A small network was shown many inputs. Here are its activations along a few directions, one row for each input.
In each table, some parts of the input vary, and every possible input appears once, in random order.
Descriptions start from the smaller parts, as in this example, which fits no table here: one of 3 separate values, together with either a single point or one of 9 places along a line or (one of 4 places along a line, together with one of 5 places around a ring).
Shared parts are said once, and a part with two or three values counts as separate values.
In the rows, zero is written as 128.

Other details of the inputs shift rows strongly along two fixed directions, in all tables alike. That doesn't count.

A family of inputs:
row 1: [122 124 129 139 128 128 142 146 122 136 123]
row 2: [135 134 131 141 147 131 143 130 115 132 148]
row 3: [123 145 134 125 132 121 134 138 125 136 126]
row 4: [117 138 139 137 130 126 131 135 121 104 124]
row 5: [117 125 125 138 132 127 143 142 121 137 124]
row 6: [118 146 135 131 136 122 125 139 129 124 125]
row 7: [114 139 135 135 132 127 131 134 121 104 124]
row 8: [155 100  97 117  95 118  60  78  88 152 119]
row 9: [122 149 135 132 134 125 125 140 130 124 123]
row 10: [132 129 131 133 140 118 144 137 120 129 125]
row 11: [121 144 137 126 137 122 131 136 127 138 124]
row 12: [114 140 136 131 135 133 125 138 122 107 125]
row 13: [128 131 129 126 145 125 139 141 120 132 126]
row 14: [124 139 141 130 130 114 136 136 125 135 126]
row 15: [134 130 132 131 139 120 144 140 119 129 125]
row 16: [136  83 128  84 105 143 148  94 228 115 148]
row 17: [143  87 132  95 110 156 148  87 225 118 171]
row 18: [117 144 136 128 134 121 124 142 128 124 129]
row 19: [141  71 122 101 112 167 163  93 218 133 166]
row 20: [126 143 139 129 128 117 136 137 125 135 126]
row 21: [133 136 127 130 145 128 139 139 123 133 120]
row 22: [116 126 126 134 135 133 138 147 122 139 124]
row 23: [119 142 137 136 128 128 132 136 121 104 123]
row 24: [163  90  87 119 105 122  69  79  84 147 118]
row 25: [122 127 127 139 128 128 143 144 122 137 123]
row 26: [120 139 139 136 128 128 130 137 121 104 124]
row 27: [126 140 141 129 128 117 135 139 125 134 126]
row 28: [119 148 131 130 131 120 128 140 128 122 127]
row 29: [121 142 139 135 129 114 129 139 127 121 128]
row 30: [153  89  81 125  94 135  65  87  85 155 116]
row 31: [118 145 135 134 135 136 126 137 124 107 120]
row 32: [117 128 125 137 137 133 138 143 123 139 121]
row 33: [121 131 125 138 135 136 138 145 124 140 119]
row 34: [125 147 137 127 135 125 131 138 128 138 122]
row 35: [149 101  94 123  99 136  50  77  87 124 115]
row 36: [134 132 129 131 138 120 144 138 120 130 124]
row 37: [157 105  96 123  90 119  54  82  92 139 120]
row 38: [120 141 138 123 135 121 130 139 125 137 127]
row 39: [121 144 140 146 136 140 131 128 118 107 146]
row 40: [116 144 132 132 131 132 130 136 122 105 124]
row 41: [120 123 129 140 130 126 143 143 122 136 123]
row 42: [129 133 127 129 147 125 140 138 122 132 122]
row 43: [149  76 117  80 117 152 162  97 220 124 144]
row 44: [127 147 141 140 138 127 135 129 118 138 149]
row 45: [123 143 139 134 127 116 128 141 127 121 128]
Description of these inputs: one of 5 places along a line, together with either a single point or one of 8 places along a line.
The inputs of row 20 and row 37 match in every part but the place on the line of 5. If row 14 is changed in the same way as row 20 into row 37, which row does it become?
Answer: row 29
The inputs of row 27 and row 26 match in every part but the place on the line of 5. If row 8 is changed in the same way as row 27 into row 26, which row does it become?
Answer: row 7
Change only the place on the line of 8 in row 13. List by row number the other rows that result.
Answer: row 10, row 15, row 21, row 24, row 36, row 42, row 43
Change only the place on the line of 5 in row 21. List by row number the other rows that result.
Answer: row 9, row 31, row 33, row 34

A family of inputs:
row 46: [120  90 136  91 108 143 153 111 223 103 135]
row 47: [106 150 153 133 131 125 152 154 143 106 115]
row 48: [122 127 118 141 129 143 113 132 109 130 134]
row 49: [106 150 133 155 147 138 145 157 122 123 134]
row 50: [145  98 141  86 122 152 159  97 218 100 149]
row 51: [137 107 113 130 113 153 103 102 123 134 131]
row 52: [146 104 100 115 121 126 107 113 129 151 115]
row 53: [144 119 118 107 112 116  99 106 133 172 128]
row 54: [135 112 115 132 116 151 106 109 118 133 131]
row 55: [108 151 151 133 133 138 150 142 162 140 156]
row 56: [136 137 127 127 135 123 110 123 109 111 132]
row 57: [120 134 123 136 116 119 106 132 118 114 114]
row 58: [126 114 118 120 105 124  97 112 125 117 115]
row 59: [145 114 117 115 123 128  97  94 125 114 133]
row 60: [125 159 134 137 144 119 126 136 100 109 128]
row 61: [139  96 136  85 125 147 158  98 218  99 152]
row 62: [128 145 130 133 144 119 135 152 100 147 107]
row 63: [123 134 131 151 141 113 140 145  94 135 130]
row 64: [148 103 115 130 115 128 121 108 113 140 130]
row 65: [106 133 138 134 142 147 160 146 153 119 141]
row 66: [140 121 126 140 125 124 131 126 101 138 128]
row 67: [148 133 128 113 113 119  88  91 133 134 147]
row 68: [146 110 112 114 123 129 113 115 120 152 110]
row 69: [139 141 133 129 134 126 113 116 108 113 126]
row 70: [116 142 132 122 149 122 165 158 141 139 118]
row 71: [124 141 144 149 144 121 163 152 112 131 129]
row 72: [128 158 139 138 146 120 126 135 100 110 126]
row 73: [136 135 135 138 119 109 121 122 112 159 146]
row 74: [115 138 136 124 154 120 162 158 142 139 118]
row 75: [131 103 109 130 117 148 101 103 124 133 135]
row 76: [137 140 124 133 136 122 110 120 112 111 131]
row 77: [121 130 134 116 147 126 164 158 155 138 123]
row 78: [123 134 132 131 113 124 109 129 113 115 110]
row 79: [137 117 120 140 127 120 128 132 103 137 133]
row 80: [122 133 137 116 146 128 168 151 154 139 118]
row 81: [134 118 121 140 128 119 130 127 103 137 131]
row 82: [117 136 124 130 113 121 110 129 114 115 113]
row 83: [132 108 115 117 100 127  92 112 129 117 118]
row 84: [144 104 110 129 114 126 122 108 113 139 133]
row 85: [131 125 115 123 136 119 121 134 110 148 112]
row 86: [121 134 138 145 144 120 170 154 137 127 138]
row 87: [102 172 158 138 125 106 129 155 132 127 128]
row 88: [105 150 150 131 131 124 152 154 143 106 116]
row 89: [130 113 107 131 116 148 107 108 119 132 134]
row 90: [114 148 131 152 139 140 129 144  99 128 127]
Describe the family of inputs behind these rows.
Answer: one of 5 separate values, together with either a single point or one of 8 places along a line
The inputs of row 89 and row 84 match in every part but the choice among 5 separate values. If row 54 is changed in the same way as row 89 into row 84, which row does it become?
Answer: row 66
Change only the place on the line of 8 in row 68. List by row number the other rows that result.
Answer: row 52, row 62, row 70, row 74, row 77, row 80, row 85
Start at row 76 and move only the place on the line of 8, one step at a time. The first step leads to row 56. Which rows follow, in order?
Answer: row 59, row 61, row 60, row 72, row 69, row 50
Which other rows agree with row 78 in the choice among 5 separate values? List them by row number.
Answer: row 46, row 47, row 57, row 58, row 82, row 83, row 87, row 88
